These are the activations of a small neural network, seen along a few directions. Each row is one input.
In each table, some parts of the input vary, and every possible input appears once, in random order.
Descriptions start from the smaller parts, as in this example, which fits no table here: one of 4 places along a line, together with either a single point or one of 11 places around a ring or (one of 3 separate values, together with one of 8 places around a ring).
Shared parts are said once, and a part with two or three values counts as separate values.

Other details of the inputs vary at random and push rows far along two fixed directions, the same in every table; ignore that.

Rows:
row 1: [  9  10   2   4 -33   0 -27  11 -11 -27   1 -21]
row 2: [-20 -11  -2   0  19   5  11  -5   7  36  10  15]
row 3: [-16  -5  -2  17 -30  18 -16 -10  -5 -12   5   7]
row 4: [-27 -15   7  19  14  21  22  -8  -4  16   2  25]
row 5: [ 17   4  -5 -22  25 -22  10  10   6  27  -6  -5]
row 6: [ 33  18  -3 -18  -4 -23 -14  13   2 -12 -17 -26]
row 7: [ 33  17  10  -1 -19  -9 -19   7  -7 -46  -3 -16]
row 8: [-17  -9   4   1  31   3  21 -15   5  22   7  11]
row 9: [ 15   1  -8 -15  15 -19   6   8   5  16  -4  -3]
row 10: [-35  -1  -9  37 -39  27 -18 -25  -3 -15  12  13]
row 11: [-27 -10  -8  12  21  21  28 -15   7  14  16  16]
row 12: [ 18  17   3   5 -27  -3 -12  -3 -10 -48   5 -16]
row 13: [-33 -22  -6   4   5  19  10 -14   0  26   7  26]
row 14: [ 17  11   0   6 -36  -2 -27  -1  -3 -32  -5 -16]
row 15: [-19  -7  -5   0  18   1  17 -10   8  36  12  13]
row 16: [-20 -14  -7  -1  18   6  10  -9   8  32   0  21]
row 17: [ 36   1  -3 -38  33 -32  15  16   8  27 -10  -8]
row 18: [-33   2   0  30 -41  28 -24 -16  -6 -17  10   4]
row 19: [ -4   0   3  15 -20  21 -11   4  -7 -34   8  -9]
row 20: [ 12  -6  12 -21  28 -14  21  19   9  11 -13   4]
row 21: [-32  -2  -7  34 -44  27 -13 -29  -3 -16  15  10]
row 22: [-31 -18  -9  10   2  13   6  -7  -3  21  10  21]
row 23: [-36 -17   7  16  13  17  24 -11  10  16   7  29]
row 24: [ 44  18   7 -22   6 -23  -4  14  -2 -28  -9 -16]
row 25: [ 26  -2   6 -25  42  -9  17  20  10  11  -6  -6]
row 26: [-19 -12  -5   0  15   4   8  -1   2  31   7  16]
row 27: [ 35  20   9   0 -17 -14  -3  11 -10 -37 -17 -28]
row 28: [ 20   7  -1 -28  25 -19   8   8   8  23 -12 -10]
row 29: [-16   3   6  32 -33  24 -16 -16 -11 -39  17  10]
row 30: [ 25   2  10 -28  35 -27  26  18  14  11 -16  -5]
row 31: [-17   3   4  22 -24  10   6 -12   1 -25   6   1]
row 32: [-35  -9 -13  14   5  10  15 -19   2  30  16  18]
row 33: [ 32   4  -9 -37  35 -35  16  17   6  26 -11 -10]
row 34: [ 14  14   2   6 -26  -6 -23   5  -2 -20   2 -20]
row 35: [ 12  18   3   7 -33  -2 -28   2  -2 -28  -5 -21]
row 36: [ 30  -1   6 -34  45 -13  18  26   8  12 -10  -7]
row 37: [ 35  13   4 -30  -1 -19 -16  25  -4  -9 -19 -27]
row 38: [-36   2 -14  34 -40  24 -11 -28  -5 -16  13   8]
row 39: [ -7  -8  -3   6 -22   7 -11  -1  -8  -7   7   2]
row 40: [-19  -3  -7  -3  15   3  16 -14   7  30   3   8]
row 41: [-23 -16  -5  11   3  11   7 -12   3  23  13  22]
row 42: [  0   1  -7 -13  18 -13  14   0   5  26   4  -2]
row 43: [ 10   1   2 -20  22  -9   4   8   7  24  -9  -3]
row 44: [ 17  -3   0 -19  14 -11   2   8   5  15 -11   1]
row 45: [ 39  15   1 -24   2 -24 -17  22   1  -9 -21 -24]
row 46: [ 15   8  -2   6 -26  -7 -24   8  -4 -22  -2 -13]
row 47: [-39 -18  -8  10   8  20   8 -16   3  29   6  30]
row 48: [-22   7   3  34 -32  20 -12 -25 -11 -34  16  -8]
row 49: [ 21   0  11 -11  25  -9  15  14   0   8 -15   0]
row 50: [ 25  13  -2  -8  -8 -19 -17  13  -1 -10  -6 -18]
row 51: [-21 -17  -7   0  17   3  11  -3   4  32   7  22]
row 52: [ 23  22  -5  -3 -30 -12 -23   5  -6 -30 -10 -30]
row 53: [ 26  14  14   3 -24 -12 -12  14   2 -43 -12 -21]
row 54: [ -3   3  -7   5 -21   3  -5 -13  -2  -9   1  -4]
row 55: [-28 -18   6  16  13  23  23  -7  -7  16   1  24]
row 56: [-25  -4  -4  36 -43  20 -17 -21  -4 -17  20   9]
row 57: [ 13  -2  11 -18  34 -11   8   5   3  11  -6  -4]
row 58: [-28 -18  -8  -4  16  12  11  -8   2  31   1  24]
row 59: [ 31   4  11 -20  34 -17  21  16   2  12 -19  -4]
row 60: [-37 -17   6  15  21  21  14 -18  -2  20  13  23]
row 61: [-31  -1   0  35 -43  25 -23 -13  -8 -17  18   3]
row 62: [ 12  -2   2 -10  32  -1  17   9  11   8   0   1]
row 63: [-19   0  -4  26 -28  12 -18  -8  -4  -9  12   3]
row 64: [ 31   5   8 -23  37 -21  27  15   4  15 -19  -5]
row 65: [  4   2  -5 -12  16  -9   4   1   6  21  -7   2]
row 66: [ 23   7   9 -10  -9  -4 -13  12 -13 -36  -4 -10]
row 67: [-28 -18   5   1  31  12  18  -9  -3  24   8  19]
row 68: [  8  11  -2   3 -32   1 -29   9 -10 -30  -9 -19]
row 69: [ -9   0  11  15 -27  10  -7   5  -5 -32  -1  -3]
row 70: [-14 -11 -11  -1  11  -1  19 -12   4  27  10  14]
row 71: [ 42  13  -2 -22   1 -30 -14  22   1 -10 -14 -23]
row 72: [ 24  10  10  -6 -10  -4 -14  10 -11 -35  -3  -8]
row 73: [  1  -2  -8 -13  18 -10  10  -2   8  22  -7   7]
row 74: [-21  -7  -4  11  18  18  21 -12   9   9  14  15]
row 75: [ 0 -2 -4 -2 -7 -3 -9  9 -7  1  0 -5]
row 76: [-22 -11   5   6  31   8  18 -15   5  23   8  17]
row 77: [ 29   7   3  -3 -33  -9 -28  14  -9 -31  -4 -23]
row 78: [ 11  11   0   2 -25  -2 -26   9  -6 -22  -9 -16]
Description of these inputs: one of 6 places along a line, together with either one of 5 separate values or (one of 2 separate values, together with one of 4 places along a line).
The inputs of row 34 and row 1 match in every part but the place on the line of 6. If row 7 is changed in the same way as row 34 into row 1, which row does it become?
> row 66
The inputs of row 33 and row 71 match in every part but the place on the line of 6. If row 40 is changed in the same way as row 33 into row 71, which row does it become?
> row 35
Which other rows does row 39 become when the place on the line of 4 takes its other values? List them by row number.
> row 1, row 22, row 75
Which other rows does row 72 become when the choice among 5 separate values takes its other values? List them by row number.
> row 4, row 20, row 36, row 60
Which other rows does row 63 become when the choice among 2 separate values takes its other values? List them by row number.
> row 45
Which other rows agree with row 8 in the place on the line of 6? List them by row number.
> row 5, row 6, row 9, row 15, row 17, row 21, row 24, row 28, row 30, row 64, row 73, row 74
Which other rows does row 39 become when the choice among 2 separate values takes its other values? List them by row number.
> row 13

Rows:
row 79: [ 35   9  -1 -30  25 -25   6  14   3   4  -5 -15]
row 80: [-27  -3   3  30 -19  25  -3 -13  -4 -15  14   6]
row 81: [ 20  13   0 -10 -14 -12 -16   8  -3 -14 -11 -22]
row 82: [ 17   8  -2  -8   5 -14   6   1   3  -5  -1  -9]
row 83: [ 26   5  -2 -32  26 -25   1  17   4  20 -12 -11]
row 84: [-21 -12   3   7  15  16  13  -8   2  13   9  21]
row 85: [-21 -12   5  13   7  12  17  -8   1   6   7  19]
row 86: [-14  -3   4  15  -8  15   0 -10  -4 -13   5   9]
row 87: [-24 -11  -6   6   8   7  10 -13   2  27   6  19]
row 88: [ -4  -9  -6 -22  40 -10  19   1   8  46  -3  13]
row 89: [10 -2  6 -9 20 -2  7  8  4  3 -4 -1]
row 90: [ 11  12   8  15 -28   5 -16   0  -7 -42  -5 -16]
row 91: [-5 -4  4  1 18  3 19 -2  2  9 -2  6]
row 92: [-16  -8  -5   2   9   2  10  -8   4  25   2  15]
row 93: [-10  -4   4   8  12   5  19  -3   5   8   1   8]
row 94: [ 13   5   9   2 -12  -1  -9   6  -7 -27  -4 -10]
row 95: [-12  -4  -4  10 -12   6  -1  -7   0   4   2   7]
row 96: [-28  -8   5  27 -20  24  -4 -14  -7 -18  14  12]
row 97: [ -9  -8  -5 -13  28  -7  17  -3   7  37  -3  13]
row 98: [ 24   3  10 -14   6 -11  -3  18  -3 -14  -5 -12]
row 99: [ 10  11  -1  13 -44   2 -28   0  -9 -35  -3 -18]
row 100: [-20  -7   3  11  10  16  13 -12   1   6   4  15]
row 101: [ -6 -13  -6 -17  33  -5  16   3   7  43   1  15]
row 102: [ 28   3  -1 -32  25 -25   2  19   2  20 -12  -9]
row 103: [-15  -7   4   6  18   9  21  -9   5  14   0  16]
row 104: [ 17   5  -2 -10  -8 -10 -11   8  -4  -6  -9 -11]
row 105: [ 27  11   0 -11 -11 -19 -12  14   0 -10 -11 -18]
row 106: [-28  -5  -6  12  -6  14  -1 -15   0  13   9  10]
row 107: [ 22  13  -1 -10 -12 -14 -18   9  -3 -14 -10 -20]
row 108: [ -6   1   5  12  -8  13  -5  -5  -3 -15   3   0]
row 109: [-12  -2  -5   2  -2   4  -5  -4   3  10   5   0]
row 110: [-20   3   4  32 -31  24  -9 -13  -9 -30   9  -1]
row 111: [-29  -8  -9  20 -21  19  -9 -13  -3   1  13  12]
row 112: [-12  -6   5   4  10  10   8  -5  -1   3   5  12]
row 113: [-16 -10  -6   7  -2   9  -3  -4   1  13   8  10]
row 114: [ 17  11   0 -10  -8 -14  -8   8   2  -6 -11 -17]
row 115: [  6  14  -1  11 -41   2 -32   1  -6 -33   1 -23]
row 116: [ 30   3   8 -26  29 -19  13  16   2   4 -16  -5]
row 117: [  9  15  -1  15 -44  -1 -29  -1  -6 -35  -3 -19]
row 118: [ 27  10  -1 -10 -14 -14 -23  15  -3 -16  -6 -21]
row 119: [  5   6  -2   7 -29   2 -22   1  -8 -20   0 -11]
row 120: [ 29  11   9 -11   1  -9  -9  15  -1 -22  -9 -20]
row 121: [-19  -2   4  30 -31  24 -16 -11  -6 -31  13   4]
row 122: [ 31   6  -1 -29  30 -26  16  10   5  10  -8 -10]
row 123: [ 14   7   7  -1  -3   0  -6   5  -3 -20  -6 -11]
row 124: [-22 -10  -8   8  -2   7  10  -9   5  18   4  18]
row 125: [-3 -5 -7 -8  6 -4  6  0  1 16 -4  7]
row 126: [-12  -8   6   8   5   6  13  -3   2   2   3  13]
row 127: [-15  -3  -5   9 -10   7  -6  -8  -3   5   7   6]
row 128: [ 27  17  -1  -5 -15 -12 -13   4  -5 -30  -2 -23]
row 129: [ 26  11   0 -13  -9 -16 -15  12  -5 -11 -11 -18]
row 130: [ 0 -6 -3 -7  9 -6  9  2  6 21 -4  7]
row 131: [ 12   5   6   3  -3   0  -5  10  -2 -18  -1 -14]
row 132: [-28  -4  -5  16 -10  11   4 -15   5  13   7  12]
row 133: [ -2 -11  -5 -22  39 -11  17   5   8  46   0  14]
row 134: [  5 -12   6 -21  43 -11  29   8   5  27  -7  13]
row 135: [ -7   2   5  14  -8  12  -2  -3  -4 -14   4  -3]
row 136: [ -6   0  -6   6 -15   2  -4  -3  -1  -2  -1   3]
row 137: [-22  -6   4  19  -9  20   0 -13  -4 -11   9  13]
row 138: [ 25  12  -1 -14  -7 -16 -19  14  -1 -10  -7 -21]
row 139: [ 29  16  -1 -10  -9 -14 -12   6  -4 -25  -1 -23]
row 140: [ 8  0 -5 -9 16 -7  6  1  5  6  7 -2]
row 141: [-21 -12 -10   4   2   9   3  -6   3  19   8  16]
row 142: [ 33   9   9 -20  20 -20  12  19   3  -3 -17 -16]
row 143: [-28 -14   4  16   3  19  10 -11  -2   5  13  20]
row 144: [-21  -5   5  22 -12  18   4 -14  -2 -11   7  14]
row 145: [ 0 -3 -5 -9 22 -4 13 -3  5 16 10  5]
row 146: [ -9  -3  -4   3  11  -2  17 -11   8  12   9  10]
row 147: [ -9  -1  -7   6 -18   7 -10  -4  -4  -5   3   2]
row 148: [-25  -3  -8  23 -33  19 -13 -15  -7 -12   9   8]
row 149: [  0  -1   7  11 -14   8 -10   4  -5 -24   6  -4]
row 150: [  9  11  -2  -1 -20  -6 -15   2  -2 -14  -7 -16]
row 151: [ -4  -2  -4 -12  15  -5   4   1   4  23  -2   1]
row 152: [ 12   3  -5 -14  -1  -9  -7  10  -2   2  -6  -6]
row 153: [ 14   2  -2 -12   0  -9  -8   9  -2   4  -5  -7]
row 154: [-22  -7  -6   6   8   4  11 -10   8  26   4  16]
row 155: [-9 -6 -6 -6 15 -2  2 -1  6 25  4  7]
row 156: [-22  -6   4  21  -4  17   9 -13   3  -2   5  14]
row 157: [-5 -6  5 -1 16  2 17 -1  5  8 -2 14]
row 158: [ 32   8   8 -23  24 -18   9  19   0  -2 -14 -17]
The inputs of row 95 and row 119 match in every part but one. If row 142 is changed in the same way as row 95 into row 119, which row does it become?
> row 158
The inputs of row 116 and row 144 match in every part but one. If row 90 is changed in the same way as row 116 into row 144, which row does it become?
> row 103
The inputs of row 81 and row 106 match in every part but one. If row 94 is changed in the same way as row 81 into row 106, which row does it become?
> row 96
Describe the family of inputs behind these rows.
> one of 8 places along a line, together with either a single point or one of 4 places along a line or one of 5 places along a line
Which other rows does row 154 become when the place on the line of 5 takes its other values? List them by row number.
> row 105, row 124, row 130, row 132
Which other rows agree with row 138 in the place on the line of 8? List them by row number.
> row 80, row 84, row 98, row 101, row 111, row 115, row 120, row 133, row 145
Which other rows does row 122 become when the place on the line of 8 takes its other values? List them by row number.
> row 79, row 82, row 128, row 139, row 140, row 145, row 146

Rows:
row 159: [-18  -8   1   5  10  13   3  -4  -2  10   7   6]
row 160: [-16   1   2  21 -23  21 -19 -10  -7 -21   9  -2]
row 161: [ -6 -13  -1  -5  16   3   9   2   0  13   8  14]
row 162: [-14 -10   4   7   5   7  11  -4   3   9   0  17]
row 163: [ 35  13  11 -12 -10 -17 -11  25  -2 -25 -18 -25]
row 164: [-14   7  -3  23 -25  12  -8 -20  -4 -21  10   0]
row 165: [ 15  -3   0 -22  20  -9   3  10  -3   7  -4  -1]
row 166: [-26  -9 -16   3 -10   8 -17  -7   0  25  12  11]
row 167: [ 40  16   0 -14  -9 -23  -6  13  -1 -28  -7 -24]
row 168: [ -7 -11   2  -3  17   4   7   1   2  14   7  13]
row 169: [  7   0  -1  -9  22 -11  18  -1   8  13   1   5]
row 170: [-17  -8   2   5   6  10   9  -8  -2  11  -2  16]
row 171: [ 4 -5  6 -9 19 -6 14  8  7 14 -9  6]
row 172: [  3   8   6  11 -23   6 -14   4  -7 -25  -8 -13]
row 173: [-20  -2   4  19 -16  18  -4 -11  -3  -8   0   7]
row 174: [ 18   6   1 -14  21 -16  14   6  10   8  -4  -7]
row 175: [ 28   3   4 -25  12 -17   4  16  -3  -1 -19  -8]
row 176: [-18   2  -2  25 -15  12   3 -13   2  -9  13   1]
row 177: [ -5  -1 -19 -16  16 -17   9  -8  11  44   2   4]
row 178: [-19   2  -3  16  -3  12   6 -19   3   1   9   6]
row 179: [-16 -10   2   7  10  12   4  -3   3  10  10  12]
row 180: [ 11  -6 -10 -31  22 -23   5  15   7  48 -19   5]
row 181: [-20  -9   3  15  -3  16  -1  -3  -1   1  13   8]
row 182: [ 15  -1   3 -20  22  -9   0   9  -2   7  -5  -2]
row 183: [ 24  21   2   2 -23  -9 -16   5  -4 -36  -6 -31]
row 184: [-14   6  -6  21 -27  13  -6 -19  -7 -22  12   1]
row 185: [ 30  10   6  -1 -30 -10 -18  16  -8 -40 -12 -19]
The inputs of row 182 and row 164 match in every part but one. If row 161 is changed in the same way as row 182 into row 164, which row does it become?
> row 167
Describe the family of inputs behind these rows.
> one of 3 separate values, together with either a single point or (one of 2 separate values, together with one of 4 places along a line)
Which other rows does row 175 become when the choice among 2 separate values takes its other values? List them by row number.
> row 185
